Each row below holds a small network's activations on one input, seen along a few directions.
Each table varies a few parts of the input and shows all the possible inputs, shuffled.
A made-up example of a description, with smaller parts first: one of 5 places around a ring, together with either a single point or (one of 2 separate values, together with one of 4 places along a line) or one of 9 places around a ring.
Shared parts are said once, and a part with two or three values counts as separate values.
(in the rows, 128 means zero)

Other details of the inputs vary at random and push rows far along two fixed directions, the same in every table; ignore that.

A family of inputs:
r1: [117  91 147 123 130 123 100  71 105  80 128]
r2: [ 98 159 129 156  92 144 110 136 106 140 209]
r3: [100 108  89 121 125 120  84  83 144  93 108]
r4: [142 139 143  78 178 118 170 180 136 127  41]
r5: [111 143 106 147  63 148 112 129 145 182 183]
r6: [115 115 127 120 177 154 141 134 107  83  73]
r7: [154 157 134 136 107 116 185 217 115 161 203]
r8: [ 95 104 108 111 123 116  79  84 145 102 110]
r9: [127 164 124 164 104 123  85 149 164 150 200]
r10: [158 140 125 130 215 134 147 188 153 120  46]
r11: [117 125 118 105 172 119 128 145 131 131  64]
r12: [164 110 150 124 189 104 115 131 148 113  72]
r13: [154 175 144 135 124 148 207 185 115 163 215]
r14: [ 96 155 133 148  85 149 116 139 118 128 213]
r15: [123 147 127 153  64 109 127 118 136 174 190]
r16: [177 130 163 108 203 116 167 192 160 124  64]
r17: [157  89 128 138 146  97  83  76 161  87 131]
r18: [128  80 112 141 110  97  95  38 128 116 111]
r19: [130 121 123 108 188 143 169 198 112 105  47]
r20: [123 196 125 143 121 177 192 198 122 156 199]
r21: [123 159 127 156  95 128  89 147 177 138 206]
r22: [150 132 108 150  67 124 140 126 137 185 204]
r23: [138 141 162 107 180 140 164 166  91 117  67]
r24: [143 147 163  97 200 156 184 155  95 122  53]
r25: [138 146 109 135  82  98 134 139 144 154 219]
r26: [137 177 100 147  92 161 177 205 144 203 167]
r27: [ 89  86 119 126 112 124  63  80 117  80 121]
r28: [134 180 143 134  98 124 153 212 105 165 178]
r29: [ 96  96 118 131 127 121  71  94 104  97 110]
r30: [127 151 120 138  52 138 114 123 140 178 181]
r31: [128 136 118 119 160 146 185 175 145 139  49]
r32: [126 132 140 103 171 143 190 185 145 147  33]
r33: [ 95 103 114 136 113 124  89  68 136 125  90]
r34: [161 114 140 104 159 135 181 165 129 168  57]
r35: [107 176 109 162 100 164 133 129 111 144 216]
r36: [115 164 127 148  56 119 118 121 138 170 179]
r37: [117  96 119 111 112  94  84  68 139 103 130]
r38: [130 135 132 121 206 155 175 180  95 111  51]
r39: [ 94 109 132 121 138 158  99  61 116  87 126]
r40: [114 168 148 139  74 140 125 144 113 130 214]
r41: [129  83 134 129 137 118 109  67 103  77 136]
r42: [136  97 106 123 135  87 100  77 125 117 125]
r43: [153 121 146  84 157 150 182 171 141 147  28]
r44: [155 171 142 149 124 128 190 200  97 168 208]
r45: [140  70 109 123  99 121 105  53 142 119 123]
r46: [164 152 125 168 106 100 110 143 156 153 223]
r47: [135 119 136 140 127 106  50  75 153  98 123]
r48: [124 104 119 117 128  92  91  82 127 119 117]
r49: [132 133 116 122 181 141 181 170 132 144  23]
r50: [131 176 147 125  91 129 159 215 117 153 181]
r51: [118  89 131 123 105 108 107  62 142 113 101]
r52: [111  90  92 127 104 151  96  72 149 113  95]
r53: [108 171  85 151  86 122 112 150 139 159 199]
r54: [126  71 121 116  93 124  89  47 144 116 111]
r55: [137 113 132  93 168 160 180 177 147 151  31]
r56: [125 146 147 111 197 166 179 163 102 133  78]
r57: [114  76 132 122 111 103  75  70 110  80 128]
r58: [133 132 132  96 162 108 131 139 125 127  60]
r59: [113  94 142 121 127 135  96  35 110  81 141]
r60: [154 165 130 141  92 119 203 193 146 188 184]
r61: [154 173 139 143 131 142 194 172 102 169 207]
r62: [101  99  99 142 129 125  75  93 103  88 109]
r63: [116  81 128 131 117  99  68  67  98  92 125]
r64: [104 102 129 122  87 116  83  49 143 104  99]
r65: [112 123 147 113 127 149 108  66 111  88 127]
r66: [152  94 132 118 174 104 146 143  94 111  82]
r67: [158 143 130 122 207 140 161 201 166 115  55]
r68: [121 101 144 132 136 119 100  78  93  97 130]
r69: [133 115 140 131 120 111  57  78 165  86 126]
r70: [126 163 142 148  95 140 139 120 105 153 225]
Description of these inputs: one of 2 separate values, together with one of 5 places along a line, together with either a single point or one of 6 places along a line.
Changing only the place on the line of 5 turns r11 into r58. The same change can be made to r2. Which row results?
Answer: r23
Changing only the place on the line of 5 turns r38 into r68. The same change can be made to r26. Which row results?
Answer: r34
Which other rows does r10 become when the choice among 2 separate values takes its other values? List them by row number.
Answer: r67
Which other rows does r21 become when the place on the line of 5 takes its other values? List them by row number.
Answer: r16, r17, r67, r69
Which other rows agree with r3 in the place on the line of 5 and the choice among 2 separate values? List them by row number.
Answer: r6, r19, r20, r31, r52, r67
Which other rows agree with r1 in the place on the line of 5 and the choice among 2 separate values? List them by row number.
Answer: r16, r37, r51, r54, r57, r59
Which other rows does r55 become when the place on the line of 6 takes its other values? List them by row number.
Answer: r8, r14, r27, r32, r39

A family of inputs:
r71: [145 143 132 119 142 127 159 185 147 143 110]
r72: [122 127 127 120 128 125 109 122 129 122 100]
r73: [120 117 127 125 134 145 133 104 128 125 109]
r74: [ 95 151 100 165  44 122  77  99 128 135 248]
r75: [133 133 138 126 145 124 120 123 124 108 131]
r76: [128 110 136 127 138 130 128 114 109 114 118]
r77: [134 118 121 136 142 116 114 117 143 124 108]
r78: [126 124 132 130 140 133 117 130 116 112 126]
r79: [119 111 121 121 135 127 130 114 112 121 114]
r80: [135 111 128 119 121 121 129 122 139 130 118]
r81: [118 127 123 128 138 146 121 112 135 116 107]
r82: [141 115 123 130 133 118 128 116 136 138 119]
r83: [123 119 132 117 122 122 122 112 123 129 102]
r84: [155 187 152 129 131 135 204 221 122 175 181]
What is each input in this table made of?
Answer: one of 2 separate values, together with either a single point or one of 6 places along a line
Changing only the choice among 2 separate values turns r72 into r83. The same change can be made to r74. Which row results?
Answer: r79
